Each row has a name. After each piece below comes the name of the row it's from, unless a question asks for something else. Each question is about the rows just above it.

k783: [-28.2  26.2  21.3 -21.7  10.7  23.8  29.2 -18.0  36.2  16.6   4.2  13.6
   5.7  17.9]
k128: [-19.4   5.1 -37.5 -18.0 -85.2  29.3  23.8 -84.8 -76.5  10.7  32.5 -25.5
 -45.8 -16.2]
k571: [-19.6 -24.2 -19.2 -14.2 -32.5 -13.1  14.6 -14.4 -36.2 -15.1  12.0 -30.0
 -41.2 -24.1]
k228: [-84.8 -76.5 -45.8  10.7  32.5  23.8 -18.0 -19.4   5.1 -37.5  29.3 -85.2
 -16.1 -25.5]
k266: [-18.0 -45.8 -37.5 -76.5  23.8 -19.4   5.1 -85.2 -25.5 -16.2  10.7  32.5
 -84.8  29.3]
Which row holds these entries in another order? [-41.2 -36.2 -32.5 -30.0 -24.2 -24.1 -19.6 -19.2 -15.1 -14.4 -14.2 -13.1
  12.0  14.6]	k571
[ 23.8  26.2  13.6  16.6 -18.0   5.7  10.7 -28.2  36.2 -21.7  21.3  17.9
   4.2  29.2] is which row reordered?	k783
Put [-85.2 -84.8 -76.5 -45.8 -37.5 -25.5 -19.4 -18.0 -16.1   5.1  10.7  23.8
  29.3  32.5] back in order: which row is it?	k228
The next 2 entries after [ 10.7  23.8  29.2 -18.0]:	[36.2 16.6]
Put [-85.2 -84.8  32.5 -18.0 -76.5   5.1 -25.5 -37.5 -16.1  10.7  29.3 -45.8
 -19.4  23.8] back in order: which row is it?	k228
What are the next 2 entries after [-37.5 -18.0 -85.2  29.3  23.8 -84.8]?	[-76.5  10.7]
What are the next 2 entries after [-19.2 -14.2 -32.5 -13.1  14.6 -14.4 -36.2]?	[-15.1  12.0]

k425: [ 49.8   3.5   1.1 -26.0 -52.9 -12.5  57.4  43.1 -20.7  64.4 -46.2 -56.4
  27.3  22.9  62.8  43.4 -66.9 -64.3 -48.9 -67.2  18.9 -23.8  31.5  53.1
  -7.9  34.8  -8.6  22.1 -45.4 -20.0 -15.8  66.0]
k626: [ 59.8 -51.6  39.3   4.7  74.0 -41.4  52.0   6.0   5.5  45.3  51.9 -59.4
 -43.3 -68.9  15.3  54.9  68.1  48.6  25.3  31.9 -68.5 -32.0  69.2 -59.3
 -26.9  -9.1  43.7 -40.9 -56.5  39.9   7.0 -48.8]
k954: [-55.6  12.8 -47.7  40.9  72.5 -60.1  31.8  -1.3  13.5 -70.8  74.1 -43.1
 -63.4  17.5 -49.9 -37.8  37.7 -11.8 -58.1  71.0  43.3  35.9 -17.5 -13.8
   2.3  52.5 -22.9 -11.9 -12.5   8.7 -52.7 -65.0]
k426: [-68.7  52.3 -20.3  45.9  15.0 -39.8 -24.9  14.0 -74.5  62.5 -70.1  18.7
 -62.2 -74.4 -20.7  12.6  72.1  -6.5  -4.5  59.3  43.2 -48.1  16.2 -21.9
 -71.2 -45.6  15.2  10.7  41.3  41.8  34.0 -18.1]
k96: [-15.3 -35.4  28.0  21.5 -68.7 -64.6 -51.3 -29.3  53.7  62.2  -3.2  49.3
 -48.8 -63.1 -68.3 -59.8  41.3  68.5  73.3  60.3  28.4  45.6  30.8  -0.1
  28.5  -8.4 -52.0 -48.1  41.1   5.9  55.0  14.2]
k444: [-22.1 -35.3 -24.6  37.4 -18.7 -14.1  46.7 -65.8  30.8 -46.8 -48.1   6.3
 -59.6  21.5  17.2  40.4  -3.4 -12.2  14.3  66.0  71.0  25.2  12.4 -38.6
  55.8  42.4  73.0 -36.1  74.6 -48.8  17.3  22.7]
k571: [  2.8  -3.5  17.7   3.4  54.1  29.1 -38.4  54.2 -69.5 -54.5  21.2  -0.6
 -35.7  28.1   2.9 -36.3 -55.7  59.2  45.6  34.9 -48.1  16.2  43.2 -21.9
  28.8 -54.3  16.0 -64.8 -45.1  46.9  56.4 -50.5]
k128: [-69.3  31.4  28.8 -44.7  32.9  56.1 -60.7 -18.2  38.4 -40.8 -48.5 -49.6
 -30.1  -7.9 -54.0 -73.8  54.7 -73.4  35.1  29.5  16.4 -65.4 -49.0 -69.6
   6.6 -25.1  44.6  29.5 -33.0 -47.8  72.7  74.4]
[-47.8  72.7  74.4 -69.3  31.4  28.8 -44.7  32.9  56.1 -60.7 -18.2  38.4
 -40.8 -48.5 -49.6 -30.1  -7.9 -54.0 -73.8  54.7 -73.4  35.1  29.5  16.4
 -65.4 -49.0 -69.6   6.6 -25.1  44.6  29.5 -33.0] is which row reordered?	k128
The next 2 entries after [ 43.2 -48.1  16.2 -21.9]:	[-71.2 -45.6]

